A small network was shown many inputs. Here are its activations along a few directions, one row for each input.
In each table, some parts of the input vary, and every possible input appears once, in random order.
A made-up example of a description, with smaller parts first: one of 3 separate values, together with either a single point or one of 11 places along a line or (one of 5 places around a ring, together with one of 6 places along a line).
Shared parts are said once, and a part with two or three values counts as separate values.

Other details of the inputs shift rows strongly along two fixed directions, in all tables alike. That doesn't count.

Table:
R1: [ 33  14  39  31   6  33 -12 -42  10  24 -22   7  14]
R2: [-32 -16   0  45   4 -30 -46 -32  28  33  13  60  10]
R3: [  3  -2 -21 -22   2  -3  14  26 -44 -25   3 -43  -8]
R4: [-33 -24 -41  -5  -3 -43 -14  20 -23 -17  25  -2  -6]
R5: [ 21  -7  50  18   5  52   1 -18  40  19 -13  13  16]
R6: [ 43 -10  43  37  -2  20  -6 -37  11  19 -22  -3  16]
R7: [ 33   3  44  33   7  30  10 -29  36  17 -23  19 -11]
R8: [-34  -8 -40 -10  11 -30   7  24   7 -16  17  10 -30]
R9: [-25 -24 -45  -8  -7 -42 -13  13 -19 -18  28  -2  -7]
R10: [-38   0 -40  -5  -7 -47 -17  22 -18   0  24  16   4]
R11: [ 31  30  -3 -23   5  36  16  -3 -34 -12  -9 -38  -4]
R12: [ -5 -14  22  10   6  28  -5  -4  36  12   1  16  11]
R13: [ 28  22   1 -27  11  33  44  19 -15 -21 -14 -40 -31]
R14: [-42 -18 -33 -20   8  -2  -5  32  15 -15  23   3   2]
R15: [ 34  35   2 -20  -8  23  22   9 -36 -10 -10 -42   5]
R16: [ 36  35   0 -19  -8  24  20   6 -34 -14 -10 -41   6]
R17: [ 19  -3  18  22  -9  -3 -22 -20  13  12  -4   7  12]
R18: [  9  14 -24 -33   7  12  35  25 -15 -30   2 -29 -35]
R19: [ 10  -2 -25 -26  -3  -2  16  21 -42 -27   7 -44 -10]
R20: [-40  -2 -43  -9   6 -30 -19  15 -20  -1  22  16  -7]
R21: [-36   1 -42  -5  -9 -47 -17  20 -18  -2  26  16   3]
R22: [-34  -7 -32 -33  -7 -33  12  15  -3 -22  11   9  -6]
R23: [-41 -26   6  51  15 -35 -23 -12  53  28   2  60 -11]
R24: [ 31  34   3 -21  -7  22  23  12 -38  -7 -11 -41   4]
R25: [ 35   4  55  32  -4  20 -12 -25  13  32 -23  -2  13]
R26: [-33 -12 -39 -12  -8 -46 -23  25 -15  -9  27   3  -6]
R27: [ 16   3  60  16   4  21  18 -26  26  24 -38   9  14]
R28: [ 37  20  43  36  -7  24  -7 -34  11  23 -24   4  24]
R29: [ 34  25   9 -48  -8  34  47   6 -24 -29 -25 -41  -5]
R30: [ 18  11   6 -36   9  56  31  25  -5 -19  -7 -44   0]
R31: [ 29  -7  48  16   3  51   0 -22  37  14 -11  17  16]
R32: [ 28  20   6 -26  -2  20  16  23 -37  -9 -12 -51  -5]
R33: [-37  -1 -44 -10   4 -30 -19  11 -19  -3  24  16  -8]
R34: [-26 -11 -42 -13 -11 -44 -23  19 -12 -13  30   2  -6]
R35: [-48 -27  15  31   4 -43 -18 -17  44  26  -5  57  14]
R36: [-30  -6 -33 -33  -9 -31  11  13  -4 -24  11  10  -6]
R37: [ 30   3  46  34   9  29  11 -27  36  20 -24  18 -12]
R38: [ 19   4  59  14   1  22  18 -29  26  23 -37  10  13]
R39: [-23 -14 -33 -30  -1   3  -1  23   8 -24  29   7  -3]
R40: [ 39   7  -4 -23  -4  23  24   6 -38 -23  -8 -54  -4]
R41: [-23 -27   5  46 -10 -45 -52 -25  37  29  15  53  14]
R42: [-35 -16   2  44   5 -30 -45 -29  26  35  13  60  10]
Description of these inputs: one of 6 places along a line, together with either one of 3 separate values or one of 4 places along a line.
Q: Changing only the place on the line of 6 turns R23 into R37. The same change can be made to R14. Which row results?
A: R39
Q: Change only the choice among 3 separate values in R22. List by row number the other rows that result.
A: R5, R18
Q: Start at R35 and move only the place on the line of 6, one step at a time. The first step leads to R27. Which rows follow, in order?
A: R38, R22, R36, R29
Q: List by row number the other rows that have the place on the line of 6 in common with R42.
A: R12, R13, R19, R24, R25, R38
Q: List by row number the other rows that have the place on the line of 6 in common with R7.
A: R1, R6, R17, R28, R29, R31

Table:
R43: [ -9 -14   8  44   0 -20 -37 -15  17  25  10  27   8]
R44: [ -6 -13 -16 -12  -4  -8  -7   9 -15 -11  11 -14   0]
R45: [  7  16  29   8  -2  11   5 -14   0  19 -19   5  14]
R46: [ 44   8  35   1  -3  32  15 -21  -4   3 -24 -22   5]
R47: [-13   2 -22 -27   2  -9  25  23 -13 -23   1 -18  -9]
R48: [-11 -16  12  17  -2  15 -23 -10  38  12  13  30  24]
R49: [-19  -7 -37   9  -7 -39 -21   3  -2  -4  24  18  -7]
R50: [-14  11 -29 -17  -1 -14   1   2 -16 -11  12   4  -6]
R51: [-38 -24 -36   2   4 -33  -9  14   4  -9  24  17 -11]
R52: [-17 -11 -17 -21 -11 -28  -1  13 -12 -14   9  -4   5]
R53: [ 27  12  30   3   5  32  15 -10  13   3 -18  -4 -11]
R54: [ -7 -14  13  29   5  -7  -5 -19  29  11  -5  31  -2]
R55: [  5  17  -9 -39   3  14  30  26 -14 -19  -6 -32 -15]
R56: [ 16   0  26  11  10  26   3  -5  12  14 -11  -1  -6]
R57: [ 19   8  26  23  -6   2  -5 -10   2  18 -14   1  10]
R58: [ 16  25 -12 -31   6  27  16  15 -41 -14  -6 -40  -2]
Q: What do these inputs look like to the network?
A: either a single point or (one of 3 separate values, together with one of 5 places around a ring)

Table:
R59: [-13 -11 -20 -20  -2  -6  -1  14  -7 -14  13  -7   4]
R60: [ 10  -1   6  -4  -1  23   4 -10   2  -4  -3  -3   8]
R61: [ -8  -6 -26 -16  -8  -7  -3  15  -4 -14  20  -6   2]
R62: [-16 -20   6  18   2 -15 -12  -8  28  10   1  29  -8]
R63: [  6  14   5 -13   8  15  18   1   6  -2  -7   0 -11]
R64: [ 4  0 19  1 -1 16  0 -1 10  3 -9  0 17]
R65: [-37 -20   8  33   4 -28 -18 -11  43  21   4  50   3]
R66: [ 17   2  10  15   0   9 -10  -6  -1   5   0  -6  -1]
R67: [10 -4 10 12  6  7 -6 -5 -3  9 -4 -7  2]
R68: [ 10  11  14 -10  -1  25   2  -2   2   2  -3   1   8]
R69: [  0  14  -3  -8  -5  -8   4   2 -12   1  -7  -8   4]
R70: [  3  -4  15  11  -3  -8  -3 -10  -4  10 -10   3   4]
R71: [10 11 16 16  4 17 -6 -8  1 14 -8  0  5]
R72: [  8   5 -10  -1   5  12   2  -3 -13  -7   2  -9  -6]
R73: [19  7 11 10 -8 -5  2 -8 -4  4 -9 -2  4]
R74: [-19 -21   8  19   3 -14  -8  -5  24  11  -1  28  -6]
R75: [-34 -11 -31  -7  -6 -44  -7  12 -14  -6  17  11  -2]
R76: [ -4  11  -8 -19   5   7  18  12   1 -10  -3  -9 -11]
R77: [ 6 -3 14 18  7  7 -5 -7  1 13 -4  1  5]
R78: [-2 -9  9 12  2 -4 -1 -4 20  1 -1 11 -8]
R79: [  6   6  -7  -6  -6 -15   0   2 -16 -10   2 -11  -3]
R80: [  7  10   3   2   5  14   3   4 -10   2  -4 -15   1]
R81: [  8  13  14   0  -4   4  11  -2 -10   7 -15 -13   7]
R82: [  6   3  -5  -9  -4 -11   1   1 -17  -7  -3 -12  -4]
R83: [  0   6 -13  -8  -3 -13   6  -6 -16 -10  -2  -4  -1]
R84: [ 12   1   6  -7  -5  18   1   0   0  -5   5 -15   6]
R85: [-21 -13 -23 -18  -2 -14  -2  16  -5 -14  16   2   7]
R86: [ 3 -7  6 12  2 -4  4 -2 21  2 -2 12 -6]
R87: [ 10   4 -17   0  -4   1  -3  11 -13  -8  10 -10  -7]
R88: [ -8  -9 -21 -21  -4  -1  -3  11  -6 -12  16 -10   0]
R89: [-1 -3 12  1  6  6 15  3  7  2 -8  1 -7]
R90: [ 2  1 20  6 -2 15 -8 -6 16 10 -7 10 16]
R91: [  4   0   4   1   7  10  15 -10  10  -6  -8   4 -10]
R92: [ 11  17   1  -2   4  18   0   0 -13   4   1  -6  -4]
R93: [-22   6 -29 -13  -6 -34  -6   7 -13  -3  13  11  -2]
R94: [ 15   1  -4  -4   3   9  -3   3 -12  -3   0 -19  -6]
Q: What do these inputs look like to the network?
A: one of 4 separate values, together with either a single point or one of 8 places along a line
Q: Changing only the choice among 4 separate values turns R73 into R61. The same change can be made to R82. Which row results?
A: R88
Q: Change only the choice among 4 separate values in R65. List by row number the other rows that result.
A: R64, R80, R81
Q: Change only the place on the line of 8 in R92. List by row number the other rows that result.
A: R66, R67, R71, R77, R80, R87, R94
Q: Change only the choice among 4 separate values in R71. List by row number the other rows that result.
A: R69, R76, R90
